Each row below holds a small network's activations on one input, seen along a few directions.
In each table, some parts of the input vary, and every possible input appears once, in random order.
Descriptions start from the smaller parts, as in this example, which fits no table here: one of 2 separate values, together with either a single point or one of 11 places around a ring or (one of 6 places along a line, together with one of 8 places around a ring).
Shared parts are said once, and a part with two or three values counts as separate values.

Other details of the inputs vary at random and push rows far along two fixed directions, the same in every table; ignore that.

Rows:
row 1: [ -4, -13,  16, -32, -45,   3,   9,  49, -39,   9,  30,  22]
row 2: [ 12, -33, -47,  37, -34,  -5, -39,  -3, -18,   0,  32, -30]
row 3: [  7,  38,  63, -39,  71,  -1,  48, -34,  57,   3, -42,  50]
row 4: [ -3,  11,  20, -19,  23,   0,  -2, -37,  24,  15, -20,   8]
row 5: [  -6,   -7, -119,   71,  -47,   36,  -27,   50,  -59,  -33,    1, -108]
row 6: [  7,  18,  44, -20,  32, -13,  -7, -13,  35,  -2, -33,  20]
row 7: [ 11,  -3,  23, -12, -33,   1,  18,  62, -14,  -1,  33,  31]
row 8: [ 11,  21,  52, -44,  40,  -3,  11, -25,  41,   6, -34,  30]
row 9: [ -1,  29,  45, -34,  48,  -4,  26, -21,  41,  -3, -20,  28]
row 10: [ 20, -30, -19,  -1, -63,   8,   6,  68, -37,   3,  67,  13]
row 11: [-33,  10, -23,  36,  38, -25, -33, -82,  14,   1, -42, -46]
row 12: [ -7,  25,  35, -16,  30, -12,  10,  -9,  21,  -6, -17,  19]
row 13: [ 31, -20,   9, -32, -37,   3,  -6,  54, -17,   4,  37,  27]
row 14: [-14,   3, -21,  39,  26, -24, -52, -85,  18,  -4, -44, -45]
row 15: [  2,  -6,   3,   8,  15,   6,  19, -21,  10,   5,   2,  13]
row 16: [ 18,  10,  50, -43,  -2,   2,  44,  52,  -6,  -2,  11,  63]
row 17: [-11,   2,   8, -18,   5,   0,   4, -24,   4,  11,  -3,  -1]
row 18: [ 11,   0,  49, -33,  -9,  13,  47,  55,  -9,   4,  17,  62]
row 19: [ -9, -25, -50,  18, -26,  -8, -27, -14, -34,   7,  25, -33]
row 20: [-30,  19,  -4,  44,  66,  -8,  -1, -97,  53,   7, -40, -26]
row 21: [ -9, -47, -78,  52, -70, -10, -65,  -9, -63,   9,  37, -54]
row 22: [ -22,   30,  -90,   60,   43,   31,   -9,  -42,   26,  -36,  -68, -104]
row 23: [ -2,  -9,  23,  -9, -28,   8,  28,  58, -22,   6,  36,  36]
row 24: [ 21, -23,  12, -11, -45,   1,  -3,  67, -26,  -4,  36,  24]
Description of these inputs: one of 2 separate values, together with either a single point or one of 11 places around a ring.
Changing only the choice among 2 separate values turns row 15 into row 18. The same change can be made to row 20. Which row results?
Answer: row 23
Change only the choice among 2 separate values in row 16. List by row number the other rows that result.
Answer: row 3

Rows:
row 25: [-13,  21,  24, -23,  33, -28, -35, -59,  15,   2, -55, -10]
row 26: [ -5, -13,  47, -23, -34, -14,  -3,  32, -14,  17,  29,  39]
row 27: [-19,  44,  32, -43,  62,  30,  47, -23,  53,   2, -58,  -3]
row 28: [ -9, -23,   5,   0, -11,  -9,  -9, -36,   2,  28,  29,  10]
row 29: [ -6, -38, -79,  24, -29, -18, -68, -68, -40,  14,  14, -60]
row 30: [ 21,  38,  68, -24,  59,   8,  59,  21,  57, -15, -29,  60]
row 31: [18, 11, 33,  8, 30, -8, 13, -4, 39, -8, -7, 30]
row 32: [ 36, -30,  32, -17, -55,  -4,  -5,  69, -10,   7,  61,  49]
row 33: [ -29,  -44, -109,  101,  -15,  -20,  -58, -102,  -29,   12,   26,  -81]
row 34: [  6, -37,  -4,  -5, -81,  -2,   5,  91, -73,   5,  74,  31]
row 35: [-15,  45,  51, -30,  47,   5,  36,   4,  27,  -9, -50,  19]
row 36: [ 15,  -2,  24, -66, -27,  33,  65,  85, -27,   5,  38,  52]
row 37: [-10, -34, -74,  49, -33,   6,  -2, -14, -47,   5,  45, -29]
row 38: [  2,  51,  22,  -3,  71,  18,  11, -22,  76, -21, -78, -24]
row 39: [ 41, -26, -32,  -5, -72,  22,   8, 117, -51, -18,  61,  11]
row 40: [-27,  -2, -44,  66,   5, -15, -18, -44, -20,  -8, -10, -41]
row 41: [ 15,  12,  -4,   7,  42, -24, -54, -72,  40, -10, -50, -27]
row 42: [-20,  27,   7, -14,   9,  19,   9,  24,   3,  -9, -37, -26]
Changing only one part turns row 40 into row 30. The same change can be made to row 34. Which row results?
Answer: row 31
What is each input in this table made of?
Answer: one of 3 separate values, together with either a single point or one of 5 places along a line
Which other rows agree with row 27 in the choice among 3 separate values? List them by row number.
Answer: row 28, row 29, row 33, row 36, row 37
Change only the choice among 3 separate values in row 36. List by row number the other rows that result.
Answer: row 35, row 39
